Each row below holds a small network's activations on one input, seen along a few directions.
Each table varies a few parts of the input and shows all the possible inputs, shuffled.
Descriptions start from the smaller parts, as in this example, which fits no table here: one of 8 places around a ring, together with either a single point or one of 9 places along a line or (one of 3 separate values, together with one of 4 places along a line).
Shared parts are said once, and a part with two or three values counts as separate values.

Rows:
row 1: [ 19 -29  33  30  -5  40 -18   1   3   0  55  33  24  10  35 -40 -33]
row 2: [ 18  20 -44  11  34 -51  28  22 -35  -3  -8 -62 -28  -8 -46  17  31]
row 3: [ -5 -61  54 -20   2  13  14   5  15  16  46  31 -18 -11 -13 -45 -37]
row 4: [ -8  10  90  12 -31  30 -21  -9  13  -8  26  28  50  -7  23 -21 -40]
row 5: [  19   25 -108 -114  -85  -19   39    1   50   42  -83   58   76   18
   57   65  -42]
row 6: [  9  51 -40  28  33   8 -37  -2   0 -25 -36 -27 -19   2 -18  31  42]
row 7: [  6 -53  34  16  -6  23  -5 -26 -15  20  48  42  -5 -23  24 -56 -21]
row 8: [-15   8 -37 -18  41 -10   7  12  14 -25 -23 -51 -56   0 -50  17  34]
row 9: [-37  25 -37  -7  38  -9 -24 -32 -15 -13 -33 -26 -36   5 -10  14  68]
row 10: [-13  61   0  45  -2  12 -15  -2   4 -24 -56 -51   2  29   1  46  39]
row 11: [  6 -58  56  17 -19 -37  33  31 -34  19  64  25   9 -13  -2 -29 -40]
What do these inputs look like to the network?
> either a single point or (one of 2 separate values, together with one of 5 places along a line)
Change only the choice among 2 separate values in row 8. List by row number the other rows that result.
> row 3

Rows:
row 12: [  5  12  47  41  22  35 -45  -3  -4 -30  23  -3  -9  -2  -9 -14  -5]
row 13: [ -8  11  -4 -20 -31 -68  46  47  -1   3 -10 -20  15  -1 -13  36  -7]
row 14: [-17 -30  75   4  37 -11   0   6  -3  14  69  -2 -12 -33 -34 -49  -4]
row 15: [  1  10  98  41  16  30 -36 -15  -8   4  46  11  27 -14  -1 -40 -12]
row 16: [ -6 -10 -45   2  25 -18  12  -1 -17  -7  -3 -30 -45   7  -8  -7  41]
row 17: [  0  11 -60 -12   3 -27  33  13  11   9 -33 -46 -24   2 -11  29  25]
row 18: [ -1  31 -44   4 -12  30 -20 -39  -8 -23 -71  -6 -19  26  18  27  28]
row 19: [ 32 -29  29 -33 -47  39  -6 -15  28  29  39  90  65 -17  51 -43 -74]
row 20: [-22 -20 -67  -7   4 -12  29  -9  -5   1 -44 -14 -46  20  -1  14  51]
row 21: [  1  51 -44   4  -7   9 -11  -5  12  -9 -54 -25  18  18   9  47  19]
row 22: [ 10  29 -25  20  17  22 -39 -23 -21 -22 -24 -10 -14  24  10  17  19]
row 23: [ -8 -35  25  16  41   1   1  14  -1  -2  35 -17 -42 -14 -42 -22   6]
row 24: [ -6  44   8  -5 -39 -28   5  24 -10 -19 -31  -2  58  16   3  58 -22]
row 25: [ 19 -73   5 -56 -30   0  31   6  26  52  59  74  29 -32  28 -52 -64]
What do these inputs look like to the network?
> one of 2 separate values, together with either a single point or one of 6 places along a line
Changing only the choice among 2 separate values turns row 19 into row 25. The same change can be made to row 24. Which row results?
> row 13
Change only the place on the line of 6 in row 21. List by row number the other rows that result.
> row 12, row 15, row 18, row 22, row 24
Change only the choice among 2 separate values in row 21. List by row number the other rows that result.
> row 17

Rows:
row 26: [ 13 -46  58 -15 -21  -6  18  13  18  14  57  29  24 -34 -10 -40 -66]
row 27: [ -5 -24  63  10   3  24 -13 -17  -5   8  18  28   7  -1  18 -24 -14]
row 28: [ 14   1  32  -3 -15  32 -36 -47 -11  14  17  54  33  -7  35 -24 -23]
row 29: [  5  44 -71 -25 -25 -26   3  -5 -16 -19 -74  -9  13  32  23  57  18]
row 30: [  5  -3  40   9 -17  36 -15 -37  -3  19  13  36  30  -3  36 -30 -17]
row 31: [ 10 -15  67   1   3 -18   8  34  16  16  76  22  50 -46 -18 -36 -38]
row 32: [-14  51 -30   6  11 -57  16  35 -20 -11 -33 -57   3  15 -36  61  49]
row 33: [-28  39 -27  -9   4 -45  20  20 -11 -19 -47 -64 -19  12 -27  54  27]
row 34: [ 38 -19  36 -27 -33  19  10  -7  28  21  37  53  57 -23  22 -37 -63]
row 35: [-17  25 -41  -9 -17 -37  34  18 -20 -14 -51 -53 -27  19 -23  51  23]
row 36: [ -5  13 -27  37  14  13 -11   6  -6 -31 -28 -36 -42  25 -22  22  25]
row 37: [-16 -63   3 -11  26  14   5 -35   1  45  39  33 -33 -14  16 -57  13]
row 38: [ 21 -32  52 -25 -22   9  14  20  28  12  48  46  32 -25   6 -33 -62]
row 39: [ 15  30 -49  28   5  29 -22 -20   8 -26 -56 -19 -11  26  22  25  20]
row 40: [ -5  43 -19  52  38  -3 -22  20 -10 -28  -4 -44 -17  10 -30  25  48]
row 41: [ 12 -85  -5 -50   4  -1  27   2  24  48  67  45  -3 -35   3 -63 -36]
row 42: [  8  16 -31  22  19  27 -19  -3  -3 -30 -37 -29 -37  23  -1  26  21]
row 43: [-17  -2  78  13  17  11 -14  -5  -5   6  37  12   3 -13  -9 -41  -9]
row 44: [ -8 -18  66  18  -3  14  -2 -12 -13  12  29  19 -11 -16   2 -39 -16]
row 45: [-13  30 -12  33  28   4 -20   8   1 -35 -13 -52 -37  15 -19  24  31]
row 46: [ -28  -19 -102  -36    8  -36   40    3   -4   16  -48  -35  -51   10
  -14   30   55]
row 47: [ 15  41 -56  21   2  28 -39 -13  -6 -33 -42   9  -7  36  30  29  20]
row 48: [-14 -31 -88  10  38  13   0 -12  -1   0 -19 -24 -69  16   1   4  56]
row 49: [ -7  28 -45 -17 -14 -30  19  13  -6 -13 -66 -39 -17  31 -16  64  23]
row 50: [ -2 -31  69 -20  -7  -5   2  26  19  13  66  19  31 -34 -16 -40 -59]
row 51: [ -1  43 -64 -15 -29 -17  16   0  -4  -8 -84 -29  10  26   4  56  28]
row 52: [ 30 -15  25 -31 -45  13  -8  -3  16  12  46  73  61 -31  33 -30 -64]
row 53: [ -7   2  76  33  29  -3 -13  -2 -15  10  52  14  26 -12 -12 -33   9]
What do these inputs look like to the network?
> one of 4 places along a line, together with either a single point or one of 6 places along a line
Changing only the place on the line of 4 turns row 45 into row 43. The same change can be made to row 48. Which row results?
> row 37
Change only the place on the line of 4 in row 44. List by row number the other rows that result.
> row 26, row 35, row 36
Start at row 52 and move only the place on the line of 6, one step at a time. The first step leads to row 34. Which rows follow, in order?
> row 38, row 26, row 50, row 31
Which other rows agree with row 46 in the place on the line of 4? List them by row number.
> row 29, row 32, row 33, row 35, row 49, row 51
